A small network was trained on made-up records. Each row is its average activation on records with the value named, seen along a few directions.
Related values have similar rows: they may be neighbours, one step apart, or belong to one group.
(in the rows, 500 means zero)
Random noise pushes rows far along 2 fixed directions. That doesn't count. These rows show it; they differ only by the noise:
[470 548 557 725 677 495 494 308 688 622 479 240 869 657]
[526 512 553 608 505 346 485 513 453 393 456 509 541 292]
[241 404 437 498 496 554 412 545 496 498 463 477 380 435]
[419 503 524 642 596 484 470 411 592 546 470 354 676 529]


Y, 20 values:
y12: [457 465 588 476 546 574 582 483 641 458 450 430 588 396]
y4: [647 508 588 636 606 502 565 403 566 414 560 561 772 562]
y5: [638 575 581 612 369 237 537 610 365 301 371 655 512 219]
y18: [724 616 585 547 559 259 617 492 568 502 464 373 744 589]
y13: [451 452 596 467 584 540 445 459 577 512 397 437 609 476]
y16: [117 415 376 258 575 756 507 598 573 672 526 283 318 796]
y6: [476 445 475 492 430 599 472 474 566 468 580 643 485 544]
y10: [428 534 558 515 595 606 478 538 523 440 473 416 629 516]
y15: [711 601 473 603 453 396 543 490 453 674 534 564 531 510]
y1: [643 529 586 611 486 612 459 340 533 467 594 486 726 560]
y17: [749 634 470 599 514 437 582 395 517 635 502 491 596 651]
y7: [621 511 547 586 494 556 562 455 443 426 605 594 608 533]
y14: [494 581 427 436 468 637 536 319 553 681 560 429 471 759]
y2: [551 493 439 445 377 494 521 541 320 540 565 692 259 458]
y20: [523 534 452 439 495 463 485 522 589 549 451 363 439 577]
y19: [470 452 449 424 533 558 547 487 376 552 561 561 369 642]
y8: [444 542 506 597 552 383 460 472 513 438 439 477 573 400]
y9: [505 450 469 314 456 385 483 672 336 430 459 488 202 385]
y3: [513 405 528 506 505 671 417 484 616 532 579 589 578 525]
y11: [284 447 332 288 488 602 414 544 590 637 503 364 318 628]
Y is arranged as 4 separate groups.
Which other values are in the same group as y3? Give them in the order they are listed.
Answer: y4, y6, y1, y7
Which other values are in the same group as y10? Give them in the order they are listed.
Answer: y12, y5, y13, y8
Which other values are in the same group as y15? Give them in the order they are listed.
Answer: y17, y14, y2, y19

W, 10 values:
w8: [575 574 434 670 546 569 515 319 506 703 607 529 610 753]
w10: [225 496 519 478 563 475 443 523 536 432 398 341 517 371]
w3: [741 591 656 591 492  59 542 555 616 415 317 337 759 194]
w6: [536 594 415 481 570 440 581 388 494 674 509 335 456 719]
w7: [713 465 524 589 410 584 496 463 475 457 675 687 533 497]
w9: [485 496 386 358 438 713 507 392 520 777 497 473 350 755]
w1: [697 537 689 673 564 480 508 493 510 294 496 577 804 374]
w4: [240 434 479 615 639 814 446 286 631 615 610 493 700 785]
w5: [863 643 533 424 522 128 620 634 370 424 480 426 417 396]
w2: [191 310 491 318 382 617 426 772 456 253 419 650 250 251]
W is arranged as a line.
Fewest steps between w6 and w1?
Answer: 5
Which values are neighbours of w3? Give them in the order they are listed.
Answer: w10
Which values are neighbours of w8? Give them in the order they are listed.
Answer: w7, w9
